Each row below holds a small network's activations on one record, seen along a few directions.
Records have a field called DOZIS. Each example row is followed by its value.
Records without DOZIS are marked absent.
The largest differences between rows may come from other fields.
Strong random noise was added to every row along 8 fixed directions; ignore it. To show where, here is one row again and again, with new noise each time:
[  -3  271  168  447  184  132  262  145  -63  167  100  185 -231 -269
 -355  422  -42   74  270  -54  -83  101  251 -216]
[ 136  -76  -84  208  179  286 -165 -159  327  -50 -400 -161  183  282
 -126 -132  239 -193   98  185 -157 -283 -319  318]
[-146  -72  -70  371 -243 -144  -84  -85   33 -167  -15  148 -285 -294
  -25  -18 -452   36 -296 -215  378  148  235   -3]
[-133  236 -265  -13  192  198  -69  173  -61  -44  284 -245 -273 -641
 -211  377 -387 -402  119  301  748   47  218 -420]
[-326 -201 -261 -100  141  549 -213   73  326 -195 -341  -13  202 -402
 -219  210 -149 -452  -36  223  319 -246  327 -196]
[  83    1   30  667  224 -283 -193  588 -168  639  198  218  120 -525
 -273  -29  -20  -85 -181  302  516   76   89  -40]
[-173 -298   49  210  -77  168 -222 -425  150 -304 -568   68  201 -112
   42 -238 -116 -239 -352  -37   85 -204   17   52]
[-160 -124 -503 -294 -104  179 -499   38   27 -407  -80 -322 -412 -200
   48 -150 -144 -375  -12  -16  359 -335   72   -2]
[-101   56   61  499  -35  -33  140   53  135   83   32  239 -103 -318
 -207  278 -362  106  -96  -86  285  229  281  -44]
[ 207  147  -30  206  122  -69 -143 -281  -50  -70  -60 -330 -162   49
   29 -129    4 -169   59  142  200 -115 -392  143]

[ 107  -80  293  386    6   98   27   20  105  122 -433  344  114  306
 -157  -96  426  283   25 -156 -711  -77  -27  247]  seku
[  -8  -40 -332 -124   17   46 -279  281  -19 -118  188 -202 -169 -154
   11 -208 -103 -313  -47  207  366  -41  -70  -18]  suz
[  52  226  432  299   61  -75  268 -280 -139  -77  -31  137   52 -113
   23   -8 -127   26 -136   41  -73  246 -153 -241]  suz
[ 477   92  296  561  -83 -526  174 -693 -288  143   -8 -224 -148  487
  254 -383  162  243  -32 -192 -128    0 -669  482]  dasa
[ 456  169  -86  -78   70   38  261 -652  -59 -173  157 -652    3  649
  157 -372  180 -262  264  275  -30  -84 -810  216]  gup
[-238 -245   11 -313   31 -226 -228  -54  -76   49 -163  -61  106 -469
  231  309 -107   75   -1 -139  413 -160  266   90]  seku
[-194  112  214  -55   81   20  304  124 -142   76  -22  224 -358 -194
  -46  607  135  392  519 -598 -484 -128  505  -22]  linap
[ 190  402 -200 -298  441 -149 -119  375   45  397  301 -507  -18 -135
   -3  515  153    2  552  362  420  -86 -192  127]  nado
[-123 -328 -260 -406 -238 -167 -142    9   54  -40   60 -140   43   52
  314 -129    3   84   -1 -209  136 -223   68  300]  gup
[-282 -134  -35  353  -99  378  195  523   23  124   59  538   11 -257
 -440  -12  -91 -171 -196  -62 -182  102  620 -453]  pite
[ -49  157   69  218   58   -8 -141  261 -125  121   35  116 -157 -394
 -175  125  -63  -29  -83  109  109  129   94 -219]  tiz
[  26   89  372  188  274 -122  238  145 -464  440   15  193   51 -123
  -94   91  487   86  286 -163 -472 -214   80 -127]  pite
[ 167  251   42  376   91  134  325 -232 -269  -65  194  -94 -324  -94
 -166  245  -27  -45  236  -84   16   66   10 -192]  nodov
[ -11  130  -46  203   38  -46 -274  272 -254   23   60   38 -163 -464
  -85  -62  -94 -217 -253  233  295   31   40 -318]  tife
[ -85   -3    0  217 -105 -118  111 -317  148 -143  -16   -5   10 -245
   66  153 -472   42 -190  -86  469  153   85  111]  linap
[-220    1  -47 -129 -220   65   55   92   -6 -244  -24  185 -379 -150
  -33  269 -141  264  107 -394 -200  -18  499 -117]  nipu
[ -57 -172 -230  203 -176  203  122  160  153  -43   98  189 -124    3
 -145   16 -131   11   14 -150   53   40  326   53]  nipu
[ -37 -232 -159  -20  -66 -423 -533  660  -82  370   90  114   76 -306
   91 -354   30  -49 -308   87  381  -76   88  134]  tubo
[ 114  155 -345  -30  -38  462    2 -164  420 -376   39 -327  -52  303
  -90  -26 -113 -243  132  264   88   48 -331   46]  vavus
[ 240  108  115   68   59   38   58 -431  -56 -149 -125 -233 -147  421
   72 -156  199   21  136 -106 -324 -122 -404  176]  absent
[-157  205   73 -345  -54  111  374 -271  163 -209  -25  -66 -191   12
   37  680 -176  305  402 -279 -176  127  254  -42]  gupa
[  70  -29  198  198 -132 -543 -229  -40 -601   82  116   81 -268 -145
  200 -449   53   36 -293 -141   60    5  -71 -118]  absent
[ 430   10 -149  415  260   79   81  -58  113  258   90 -291  347  315
  -93 -231  183 -314   51  516  271   11 -576  244]  nodov
[ -71 -150 -156 -229   67   76  101   25  500  157  -34 -128  534   27
   66  244 -277  -77  -51  343  491  184  -63  154]  gupa
[-181 -260 -605 -116 -297   68   80  367  761   74  159   15  -30  117
  -55  408 -440  283   35 -197  437  135  377  518]  dasa
[-164 -142 -403  -59  169  796  -32  379  289  -63 -171   53  107  -16
 -459  185  225 -423  270  205 -198 -282  236 -225]  buduz
[ 466  364   92  655  -69 -539  308 -103 -292  205  562  -89 -423  120
   64  -91 -251  232  -14  -36  302  453 -444  153]  tife
[ -94  -77  175   78  457   93  -77   37 -316  357 -173   -1  652 -637
  -74   76  154 -450 -101  437  473 -239  114 -398]  nado
[  80  130  192  399   49  111  115   17 -193   74 -144  190 -112   82
 -220  -30  277   27   90  -51 -495  -14  -43 -141]  buduz
[ 100 -193 -231  329 -221 -380 -220  -69  162   84   58  -31  180  -73
  141 -289 -350   51 -430   67  688  166 -219  378]  vavus
[-171  134   42  -78  -22  536  136  -27  531 -348 -368  166   -2  205
 -255  329    6  143  196 -143 -592    7  243    5]  tubo
[-250 -104  215 -146   17 -132  -98 -269 -176  -68 -242   60   59 -543
  156  294 -177   21 -100 -191  238  -67  204 -142]  tiz

Here are new rows. What is DOZIS for each?
[ -48  -42 -237   46 -212  232  -93  129  368 -260   30   21  -31  160
  -81 -264 -268 -135 -241   93   85  134  -29  -10]  tubo
[  31  -98 -444   50 -356  152 -179  283  305 -311   45   11 -522  443
 -104 -362   30   62   45 -326 -286  -40   -1  332]  tubo
[-131  -89   57  -86    3  278  -50 -450  289 -348 -536  -58  -63  140
   62  237   75   94  205 -337 -357 -305   55  289]  linap
[ 262  140  191  -47  234  232  478 -792  304  -77 -174 -404  472  482
   54  142   69  -65  296  276  -90  -53 -590  179]  gup
[-247 -365  184 -442 -118 -335 -337 -321 -541 -155 -309  -15  185 -478
  510 -356  -36 -167 -409 -153  254 -330  184 -228]  nipu
[-114 -156  140  156   18  -23   21  146  295  231 -249  304  409   88
  -53   84  137  220  -95  -65 -285 -115  114  256]  pite
[ 239  108 -176  -56  -19 -237 -112  194 -265  102  315 -310 -361  275
   61 -343  194  -65  153  -23 -103 -136 -310  116]  pite
[ 104  -28 -186  174  -34  206 -146   89   81 -109  -61  -88 -147  107
  -71 -186    4 -229  -75   95    5  -21 -154   -8]  tife
[ 144  183   20    7  173  159  330  -53   36   95  209 -156   21   -9
  -73  302   11  -17  337  123   81   14  -51  -97]  nipu
[ -88  126   18  -12 -160   -9    9 -463   31 -384  -68 -162  -95 -126
  199  -10 -463 -175 -266   15  420  226   -5 -215]  nado
[ -34  345  317 -205  134 -324 -111  -83 -605 -112   44 -104 -416 -411
  191   70   22   46   74 -108  -40  -58  -14 -383]  suz
[  59  -84 -161 -122  186  128  -97  -71  327   80 -202 -266  404  143
   89   61  134 -186  100  240  223 -158 -200  275]  nado
[   5 -105 -159   -2  -43 -122 -499 -251 -263 -248 -152 -313 -183 -314
  179 -405 -105 -430 -298   92  491 -277 -188  -48]  linap
[ 197   -3 -126  453 -288 -151  419 -208  219    9  330  -55  -79  350
  -31 -219 -393  107 -180  -16  324  438 -226  189]  gup
[  65   81  -35 -360  -67   -4  345 -577  236 -309   42 -336  -69  221
  259  344 -277  134  263 -151  172  138 -178  241]  seku
[ -40  196  426  247  131   97 -169 -104 -773  -80 -274  185 -209 -477
 -153 -199  385 -263  -62  -37 -424 -224  114 -699]  vavus
